A small network was shown many inputs. Here are its activations along a few directions, one row for each input.
Each table varies a few parts of the input and shows all the possible inputs, shuffled.
A made-up example of a description, with smaller parts first: one of 2 separate values, together with either a single point or one of 9 places around a ring or (one of 4 places along a line, together with one of 8 places around a ring).
Shared parts are said once, and a part with two or three values counts as separate values.
In the rows, zero is written as 128.

Other details of the inputs vary at random and push rows far along three fixed directions, the same in every table; ignore that.
To show where, the next rows are all for the same input, with only those details redrawn:
[154  88 131 128 136  82 151 182 108 141  93]
[ 98 170 143 130 130 144 109  60 131 127 171]
[120 111 155 173 130 150  67 141 121 118 128]
[127 105 152 166 131 139  80 151 119 121 119]
[123 151 175  63 130 149 117  99 125  88  89]
[102 165 143 128 129 141 111  68 129 127 165]
[116 153 115 125 134  91 164  84 121 158 171]

Table:
R1: [107 123 111 208 133 150  98 138 124 140 173]
R2: [128 107  82 177 136  82 147 164 128 176 176]
R3: [130 107 157 133 126 140  91 181 125 114  93]
R4: [123 155  81 108 143  81 202 100 134 160 151]
R5: [140  92 145 135 137 138  90 166 122 102  95]
R6: [126  89 147 137 131 166  93 161 134 104  94]
R7: [106 165 118 115 127 112 155  98 137 145 168]
R8: [110 101  96 199 128 112 137 140 133 164 167]
R9: [152 127 125  36 137  74 199 131 113 123  85]
R10: [111 117 124 209 132 130  87 126 126 143 175]
R11: [135 102 108 152 128 110 134 170 104 147 126]
R12: [118 156  95  99 126  70 191 108 124 169 167]
R13: [106 163 152  91 127 182  99  91 127  89 122]
R14: [144  98 119 126 133  91 159 200 127 132  95]
R15: [106 128 113 208 135 151  76 124 134 145 168]
R16: [170 147 131 102  84 150 151  80 158 122 130]
R17: [132 143  93 104 145  75 199  95 127 157 168]
R18: [ 87 157 128 123 122 159 111  59 138 131 170]
R19: [110 143 166  65 122 164 129 101 136  90  85]
R20: [129  84 142 134 129 152  98 167 129 111  89]
R21: [190 113 147 151  84 171  94 158 136 101  96]
R22: [145 139 129  42 141  98 185 130 122 127  70]
R23: [147  88 132 136 144 111 132 182 122 114  92]
R24: [124 151 155  55 131 157 110 109 128  90  72]
R25: [114 120 149 174 122 165  75 150 113 121 126]
R26: [151  91 118 120 126  91 159 195  96 141  85]
R27: [146  90 117 146 132  81 140 171 107 148 116]
R28: [155  88 101 120 146  95 149 186 121 140  87]
R29: [132 104 136 134 136 155  75 161 125 108  88]
R30: [126 128  89 154 137 104 167 132 117 161 169]
R31: [179 165  86 120  98 108 180  73 154 159 167]
R32: [101 130 118 212 127 157  88 131 125 135 172]
R33: [ 94 156 167  96 120 180 101  75 137 104 121]
R34: [110 159 109 131 136 103 163  79 133 141 174]
R35: [131 106 136 141 144 161  86 165 136  99  87]
R36: [133 147 142  49 145 153 137 112 138  90  79]
R37: [ 93 155 115 126 131 144 147  70 146 137 171]
R38: [217  88 121 133  97  94 158 176 134 131  93]
R39: [130 107  84 179 139  87 151 166 131 173 177]
R40: [102 106 113 198 119 134  96 126 125 160 169]
R41: [152 130 128  44 137  60 216 131 111 139  88]
R42: [156 178 131 130  84 161 114  71 165 121 173]
R43: [125 110 149 138 134 156  89 177 139  97 100]
R44: [120 155 167  64 123 163 129 116 119  82  80]
R45: [ 98 170 156  86 123 172  87  89 140  94 134]
Q: The inputs of R24 and R26 match in every part but one. If R31 is changed in the same way as R24 into R26, which row does it become?
A: R21
Q: The inputs of R9 and R11 match in every part but one. If R17 is changed in the same way as R9 into R11, which row does it become?
A: R30
Q: What is each input in this table made of?
A: one of 5 separate values, together with either a single point or one of 8 places around a ring
Q: Which other rows agree with R40 in the choice among 5 separate values? List them by row number.
A: R6, R8, R16, R18, R19, R20, R33, R37
Q: Change only the place on the ring of 8 in R12. List by row number the other rows that result.
A: R2, R3, R7, R14, R39, R43, R45

Table:
R46: [130 174 126  70 150 123 135  73 147 107 137]
R47: [120 151 124 127 118 153 131  97 137 117 142]
R48: [140 129 135 128 122 124 136 113 127 126 134]
R49: [132 149 134 140 120 139 107 107 127 130 148]
R50: [ 91  95 149 206 139 188  34 150 132 110 121]
R51: [102 146 135 115 142 135 112  91 114 129 142]
R52: [167  86 149  99 119 110 137 178 122 115  64]
R53: [136 115 121 174 122 148 104 157 128 129 128]
R54: [118 150 126 120 115 150 124  99 144 127 143]
R55: [138 134 132 122 116 120 128 117 132 134 132]
R56: [111 108 137 165 134 123  90 157 109 129 135]
R57: [132 149 134 145 121 140 111 106 126 126 146]
R58: [130 125 126 125 119 136 142 120 138 128 134]
R59: [103 111 136 169 135 139 106 169 127 129 135]
R60: [144 114 102 161 122  80 168 124 126 172 170]
R61: [141  84 149 100 146 101 138 178 110 116  53]
R62: [ 95 164 127  67 143 142 150  78 123 121 129]
R63: [118 162 131  75 116 145 154  74 146 118 133]
R64: [125 151 174 112 115 187  73  96 133  74 106]
R65: [132 136 117 122 117 134 134 125 135 133 130]
R66: [137 123  68 153 154  84 160 137 143 162 168]
R67: [139  98 160  99 138 102 141 197 111 111  69]
R68: [137 115  87 162 125  96 177 131 129 168 167]
R69: [103 107 125 164 135 138  98 164 117 128 133]
R70: [139 128  82 158 125  95 169 138 126 174 166]
R71: [168 123 140  50 120  96 172 152 119 116  64]
Q: What is each input in this table made of?
A: one of 2 separate values, together with either a single point or one of 4 places along a line or one of 8 places around a ring
Q: The inputs of R57 and R53 match in every part but the choice among 2 separate values. If R55 is changed in the same way as R57 into R53, which row does it become?
A: R54
